Each row below holds a small network's activations on one input, seen along a few directions.
In each table, some parts of the input vary, and every possible input appears once, in random order.
A made-up example of a description, with smaller parts first: line(6) and (point or line(11) or (values(3) and ring(5))).
Shared parts are said once, and a part with two or three values counts as separate values.
In the rows, zero is written as 128.

Other details of the inputs shift rows strongly along two fixed directions, in all tables alike. That doesn't count.

Table:
r1: [111 113 117 100 164 134 123 160 176 180 163 156  68]
r2: [126 124 136 206 110 151 157  48  67 126 103  74 139]
r3: [ 98 161 160 178 129 164 179  60  79 115  87  68 152]
r4: [ 89 136 170 201  52 227  36 156  65 134 152 121  45]
r5: [129 144 146 178  92 157 159  73  40  98  87  94 167]
r6: [ 66 153 211 207  66 223  48 206 125  57 118 126  94]
r7: [125  99 107  91 121 128 102 156 157 168 163 187  88]
r8: [176 110  78  58 168  58 222  68 123 134 102 143 199]
r9: [176 113  95 115 178   5 161 104 194 129  94 102 216]
r10: [130 118 129 207  94 143 145  62  53 116  96  83 151]
r11: [116  88 124 124 123 112  77 209 207 101 131 175 115]
r12: [123 173 170 206  82 114 147 107 108  62  93  60 189]
r13: [124 125 123  59 120 142 116 169 145 151 154 200 104]
r14: [ 75 166 192 236  46 193  33 191 147  99 146  96  69]
r15: [162 155 121  72 149 122  60 211 163 110 169 139 123]
r16: [112 155 158 177 113 162 176  55  65 104  85  87 148]
r17: [164 131 102 105 150 109  46 202 177 129 171 132 105]
r18: [100 134 130  66 148 146 127 163 163 155 147 190  98]
r19: [173 138 115  85 178  18 174 113 178 111  92 111 232]
r20: [139 144 148 172  86 149 150  74  30  97  92  87 164]
r21: [160 121  91  65 201  53 236  76 143 144 103 123 190]
r22: [122 137 129  59 161 155 131 168 163 159 167 149  82]
r23: [115 104 109  91 138 132 113 147 168 166 156 180  72]
r24: [126 112 113  91 163 142 118 157 174 177 176 140  65]
r25: [154  91  70  89 191  43 215  59 161 160 107 118 180]
r26: [103 108 114  98 149 133 113 152 175 173 157 180  82]
r27: [143 140 140 168  92 149 141  73  17  82 101  85 162]
r28: [144  90  88  79 117 120  78 166 120 146 170 178  86]
Description of these inputs: values(2) and (line(4) or line(10)).
Q: Changing only the values(2) part turns r24 into r22. The same change can be made to r2. Which row results?
A: r8
Q: Which other rows does r18 become when the values(2) part takes its other values? List them by row number.
A: r26

Table:
r29: [ 89 163 188 207  60 206 107 119  66  93 104 100 117]
r30: [166 128 115 155 125  97 176  59  62  91  91  78 201]
r31: [105 162 174 210  88 207  89 108  52 110 121  79 103]
r32: [157 103  86  72 166  61 136 162 199 115 137 157 153]
r33: [167 115  98  67 172  60 137 165 192 118 134 144 162]
r34: [ 97 146 150 102 119 205  55 199 140 148 175 168  45]
r35: [ 91 147 157  95 118 192  67 199 142 147 163 174  57]
r36: [ 76 151 193 244  80 186  89 118 110 100  95  90 121]
r37: [140 114  98  50 173  92 160 135 162 159 139 168 133]
r38: [137 114 128 187 148  77 179  61 117  96  66  77 208]
r39: [ 79 138 155 107 108 194  84 188 166 167 169 183  39]
r40: [ 96 128 142 117  95 188  46 194 140 167 181 176  31]
r41: [129 128 123 168 141 100 220  31 103 130  83  82 180]
r42: [146 111  93  67 154  47 154 156 212 121 129 170 165]
r43: [ 96 121 148 101  98 181  72 207 139 124 157 187  71]
r44: [ 90 150 175 216 102 217 113  96  69 120 123  75  85]
r45: [163 109  90  43 155  87 141 149 148 126 139 169 149]
r46: [144  84  78  74 166  90 151 128 169 169 149 163 113]
r47: [157 149 132 172 167  85 185  65 124 102  89  38 201]
r48: [159 124 112 186 136  72 170  70 111  80  88  63 205]
r49: [129  94  91  62 161  82 176 126 190 173 136 179 123]
r50: [149  99  87  56 172  94 154 132 158 156 144 167 124]
r51: [166  86  79  61 138  79 135 153 144 125 141 181 147]
r52: [102 144 150  98 118 198  54 199 138 144 170 171  51]
r53: [146 141 131 148 118  97 196  56  81  93  79  92 208]
r54: [145 107  93  69 166  56 148 160 201 117 130 160 158]
r55: [158  84  81  87 147  43 113 153 193 144 132 170 154]
r56: [142 119  99  47 170  91 157 140 159 150 139 168 140]
r57: [ 94 141 150 105 121 206  58 195 144 157 176 169  38]
r58: [ 92 129 144 120  95 193  47 194 146 170 185 172  24]
r59: [145 136 111  65 174  58 158 151 218 148 135 143 159]
r60: [104 177 186 233  91 177  79 124 103 113 126  45 111]
r61: [161 115  90  44 162  89 141 146 151 135 139 168 143]
r62: [ 96 147 169 221  94 211 106  97  64 125 127  76  85]
r63: [162 101  79  79 142  42 123 161 195 126 143 160 154]
r64: [158 128 111 163 147 100 189  39  73 121  94  71 186]
r65: [110 167 185 236  72 172  70 136  91  91 119  60 120]
r66: [134 131 127 162 136 101 211  37  90 123  82  88 185]
r67: [105 156 157 126 127 176  43 218 184 148 178 134  57]
r68: [148 140 127 147 140 100 195  55  73  98  79  80 201]
r69: [100 159 172 218  78 198  91  98  59 127 126  78  96]
r70: [110 150 169 215  53 190  83 118  48  96 117  89 113]
r71: [ 91 173 200 225  95 190  93 139  99  83 108  63 120]
r72: [104 153 176 206  77 211  95 121  53  86 111  86 110]
r73: [166 112  85  52 152  85 132 147 145 140 144 168 141]
r74: [ 88 153 156  95 108 188  77 193 155 155 165 183  61]
r75: [ 91 157 185 204  75 209 104 123  57  89 106  91 113]
r76: [164 108 108 169 101  80 173  59  64  90  88  91 202]
r77: [149 110 120 189 148  81 167  62 114  93  72  73 204]
r78: [139 141 128 156 139  99 210  37  91 123  82  85 193]
r79: [140 106 112 173 155 106 205  32  92 124  89  70 170]
r80: [152 113  96  40 155  81 155 148 153 129 132 173 156]
r81: [142 145 131 151 133  97 200  46  85 111  79  88 201]
r82: [157 122 104  62 161  45 156 159 206 125 125 158 175]
r83: [ 85 184 202 224 112 196 102 127 111 105 114  48 111]
r84: [161 133 112 158 144  98 185  45  69 112  94  71 193]
r85: [161 133 116 163 123  86 172  46  66 113  91  75 193]
r86: [ 90 147 167 229  81 200 100  93  71 134 126  76  83]
r87: [128  90  92  65 173  92 169 130 178 168 139 168 116]
r88: [ 89 126 140 123 115 204  59 190 151 169 182 167  24]
r89: [110 129 142 109  88 192  45 213 127 130 170 178  56]
r90: [168 135 124 179 141  73 167  78 107  85  88  54 210]
r91: [136 103  95  57 172  93 168 131 168 161 141 167 123]
r92: [152 121  94  37 151  71 162 139 166 142 130 183 160]
r93: [137 125 124 159 151 104 208  41  81 119  84  79 182]
r94: [167 111  83  51 137  70 127 147 148 146 146 173 143]
r95: [108 159 175 211  57 195  79 117  48  97 122  85 111]
r96: [ 86 127 143 115 125 204  71 188 157 164 176 167  28]
r97: [161 112  83  55 148  73 133 139 152 157 151 168 137]
r98: [107 117 141 104  99 186  60 207 135 121 164 184  65]
r99: [145  84  77  74 151  76 144 127 171 174 150 168 114]
r100: [102 114 141 137 112 164  30 214 178 140 160 172  64]
r101: [153  97  82  64 163  91 144 133 152 160 149 166 122]
r102: [131 101  93  62 175  93 170 129 174 166 140 166 121]
r103: [ 99 123 145  98  88 169  82 199 150 128 154 198  82]
Q: What do these inputs look like to the network?
A: line(5) and (line(4) or line(11))
Q: Changing only the line(5) part turns r37 into r69. The same change can be made to r68. Which row results?
A: r94
Q: Changing only the line(5) part turns r29 into r75. The same change can be made to r39. Which row results?
A: r91
Q: Start at r46 and move only the line(11) part, one step at a time. The first step leads to r88. Which rows follow, in order?
A: r62, r101, r64, r84, r31, r73, r30, r89, r51
Q: Start at r85 and move only the line(5) part, one step at a time. The first step leads to r31. Which rows follow, in order?
A: r52, r35, r81
Q: Which other rows does r98 become when the line(11) part takes its other values? List them by row number.
A: r34, r44, r45, r50, r52, r57, r61, r72, r79, r96
Q: Which other rows does r71 become when the line(4) part takes its other values? List them by row number.
A: r38, r54, r83

Table:
r104: [ 99 134 155 136 106 205  78 160 104 137 154 144  68]
r105: [138 109 111  93 136 105 101 172 162 125 147 159 128]
r106: [109 142 153 157  95 173  59 178 132 118 143 136  89]
r107: [ 88 157 179 189 107 188  72 170 138 108 132 103  91]
r108: [126 147 144 191 102 140 149  77  66  92  91  84 165]
r109: [155 105  95  70 144  78 153 135 144 125 125 163 155]
r110: [173  86  52  41 193  31 225  81 165 170 115 156 170]
r111: [174 118  93 107 176  28 196  84 168 111  94 100 215]
r112: [135 125 120 169 148 113 209  25  81 130  90  75 175]
r113: [135 113 103  48 139 132 106 181 161 163 169 192  81]
r114: [107 136 147 116  97 169  34 221 164 139 169 175  56]
r115: [ 92 161 180 190 100 185  73 169 140 111 135 100  88]
r116: [164  88  70   5 159  51 108 208 222 153 175 215 124]
r117: [ 99 158 175 202  88 213 106 100  55 111 125  85  98]
r118: [150 132 127 168 119  98 183  49  71  98  79  75 206]
r119: [158 115 100  79 174  44 159 136 192 132 126 139 182]
r120: [107 154 173 210  73 182 117  97  59  93 103  78 128]
r121: [ 86 123 131  70 130 176  76 199 175 188 185 199  29]
r122: [121 126 137 189 136 139 192  35  72 125  92  73 157]
r123: [144 129 116 130 138 112 164  82  89 131 112 111 156]
Q: What do these inputs look like to the network?
A: values(4) and line(5)
Q: Changing only the line(5) part turns r110 into r120. The same change can be made to r122. Which row results?
A: r109
